Each row below holds a small network's activations on one input, seen along a few directions.
In each table, some parts of the input vary, and every possible input appears once, in random order.
Descriptions start from the smaller parts, as in this example, which fits no table here: values(2) and (point or ring(9) or (line(4) and ring(8))).
Shared parts are said once, and a part with two or three values counts as separate values.
(in the rows, 128 means zero)

Other details of the inputs shift rows strongly along two fixed directions, in all tables alike. That doesn't count.

A family of inputs:
R1: [ 69 129  48 168 139  38 123  97  77 147 151]
R2: [109 190  58 198 153  56 122 106  84 142 136]
R3: [123  78 136  87 138 171 116 118 118 127 157]
R4: [179 207 157 139 126 159 115 116 158 124  98]
R5: [120  77 122 104 126 146 160 111 137  96 146]
R6: [106  61 111 107 127 160 129 130 125 136 125]
R7: [102 150  63 179 139  69 127 117  55 196 128]
R8: [111  93 160  92 126 125 123 126 134 112 148]
R9: [126 123 139  98 129 161 113 116 112 110 141]
R10: [120  86 113  97 141 161 131 127 145 134 120]
R11: [106 108 111 105 131 163 123 110 129 103 140]
R12: [174 195 174 165 149 166 123 138 141 146  90]
R13: [125  84 116  79  98 133 127 141 148 126 151]
R14: [120  77 107  87 129 147 135 146 147 121 126]
R15: [141 125 162 107 110 154 133 164 144 119 114]
R16: [136 156 170 131 143 131 136 133 177 110 104]
R17: [108  99 112  93 120 135 141 148 145 120 135]
R18: [109 150  59 175 128  56 131 136  60 186 130]
R19: [179 219 169 191 147 142 121 142 156 105  75]
R20: [125  70 142 112 113 148 152 119 113 102 149]
R21: [154 199 187 173 140 125 137 143 172 123  77]
R22: [122 100 131 131 138 174 128 124 133 129 131]
R23: [152 157 146 134 156 173 131 126 162 131 108]
R24: [120  92 150  96 127 126 109 121 126 100 138]
R25: [206 216 151 147 132 125 127 153 175 154  70]
R26: [110 101 160 111 110 139 133 146 135 123 148]
R27: [118 109 141 113 117 171 115 119 112 107 136]
R28: [119  70 121  80 134 151 119 126 112 141 139]
R29: [ 82 131  61 160 119  28 125  93  84 170 171]
R30: [177 162 161 110 140 145 126 160 149 135  91]
R31: [106  80 140 121 120 137 118 125 139  93 124]
R32: [120  81 129  98 131 140 106 120 109  90 164]
R33: [110  94 165 116 119 130 126 130 136 113 137]
R34: [ 82 138  55 154 109  37 132 110  83 180 181]
R35: [ 89 144  59 139 123  49 134 133  58 176 162]
R36: [132 225 100 197 129  71 147 152 109 172  91]
R37: [136  90 145  96 124 141 149 116 116 104 149]
R38: [195 207 152 147 140 142 122 133 166 163  72]
R39: [ 80 154  53 185 130  84 127 100  57 155 144]
R40: [119 116 158  96 121 129 131 143 135 125 151]
R41: [153 206 181 168 131 134 144 160 171 132  87]
R42: [117 198 117 168 139  81 147 137 136 155 123]
R43: [130  97 144 126 124 151 108 129 119  91 141]
R44: [133  85 120  95 123 166 116 109 140 133 157]
R45: [118  72 123  95 108 119 105 108 142 102 149]
R46: [150  98 132 105 107 138 146 107 141 109 144]
R47: [153 134 160 143 125 157 161 129 147 100 106]
R48: [117  69 115 101 117 152 134 153 137 123 121]
R49: [203 227 163 169 138 129 108 129 167 113  90]
R50: [111  73 150 111 116 135 110 125 126  97 135]
Description of these inputs: ring(5) and (point or ring(9)).
Question: Changing only the ring(5) part turns R21 into R29. The same change can be made to R19. Which row results?
Answer: R49
Question: Changing only the ring(5) part turns R7 into R38. The same change can be made to R18. Which row results?
Answer: R25
Question: Which other rows agree with R40 in the ring(5) part? List them by row number.
Answer: R3, R8, R9, R24, R28, R30, R32, R35, R37
Question: Which other rows does R17 become when the ring(5) part takes its other values? List them by row number.
Answer: R13, R15, R35, R36
Question: Which other rows does R14 become when the ring(9) part takes its other values? List them by row number.
Answer: R1, R2, R10, R11, R16, R17, R23, R42

A family of inputs:
R51: [127 133 138 135 144 149 120 140 162 127 100]
R52: [119 103 140 124 118 117 118 151 116 130 129]
R53: [123 106 129 108 120 124 136 149 147 118 112]
R54: [128 109 143 116 120 131 143 157 121 120 134]
R55: [155 122 131 110 131 144 138 112 152 129 125]
R56: [ 99  93 133 124 130 151 143 126 114 136 140]
R57: [157 243  76 215 148  80 139 122 103 172  98]
R58: [120 103 120 115 121 151 115 119  99 121 130]
R59: [100  91 141 132 113  98 135 119 126  81 146]
R60: [153 136 128 134 125 162 139 119 150 126 107]
R61: [135 124 114 119 127 155 120 124 137 115 108]
R62: [116 133 153 129 116 109 120 111 144  86 154]
R63: [138 135 160 113 120 136 103 142 141 132 132]
R64: [145 125 125 103 135 136 121 117 144 123 120]
R65: [131 142 162 143 143 155 114 144 139 131 106]
R66: [121 125 142 126 140 158 138 144 125 123 129]
R67: [ 35  53  34 107 105  49 116  99  34 166 210]
R68: [164 143 139 122 141 136 109 123 158 127 108]
R69: [137 113 163 124 116 136 149 146 132 131 119]
R70: [137 133 158 114 115 138 134 131 137 140 138]
R71: [143 117 139 117 137 135 104 122 119 130 136]
R72: [110 107 113  89 115 120 120 128 141 129 143]
R73: [159 149 146 138 129 166 127 135 125 120 115]
R74: [126 119 140 101 118 134 128 139 126 130 154]
R75: [120 106 138 125 131 115 121  90 125  83 160]
R76: [134 128 134 106 114 133 138 127 158 137 133]
R77: [105 126 155 147 136 135 130 115 142  78 133]
R78: [125 123 114 104 119 120 133 135 145 132 149]
R79: [116 126 131 118 139 152 130 138 151 120 105]
R80: [102  79  88 115 113 102 147 141 118 130 151]
R81: [ 49  97  13 162 136  56 146 106  58 173 176]
R82: [147 152 145 116 124 128 109 140 169 132 113]
R83: [121 121 134 128 135 158 149 130 156 130 115]
R84: [116 110 132 145 122 134 121  97 122  75 144]
R85: [160 152 158 113 138 143 116 124 127 125 111]
R86: [134 126 161 114 119 132 130 154 128 121 108]
R87: [126 106 124 127 127 153 102 126 107 122 133]
R88: [130 209 136 179 152 111 129 139 107 157  91]
R89: [141 222  96 205 135  47 161 132 111 184  92]
R90: [136 105 124 105 130 135 127 119 107 129 153]
R91: [160 139 158 118 135 149 135 118 130 134 125]
R92: [122  97  99 123 126 143 108 120 128 123 128]
R93: [163 145 127 115 139 140 133 126 152 124 124]
R94: [144 226 101 211 142  44 131 142 117 180  84]
R95: [128 106 125 128 120 159 132 118 107 128 137]
Question: Changing only one part turns R95 into R91. The same change can be made to R61. Which row results?
Answer: R64
Question: Changing only one part turns R70 into R69. The same change can be made to R76. Which row results?
Answer: R89
Question: What is each input in this table made of?
Answer: ring(5) and (point or (values(2) and line(4)))
Question: Start at R71 and move only the line(4) part, one step at a time. The first step leads to R85. Which rows follow, in order?
Answer: R90, R91
Question: Which other rows agree with R65 in the ring(5) part? List them by row number.
Answer: R51, R56, R66, R77, R79, R81, R83, R88
Question: Start at R80 and move only the ring(5) part, one step at a time. The first step leads to R81. Which rows follow, in order?
Answer: R57, R93, R78
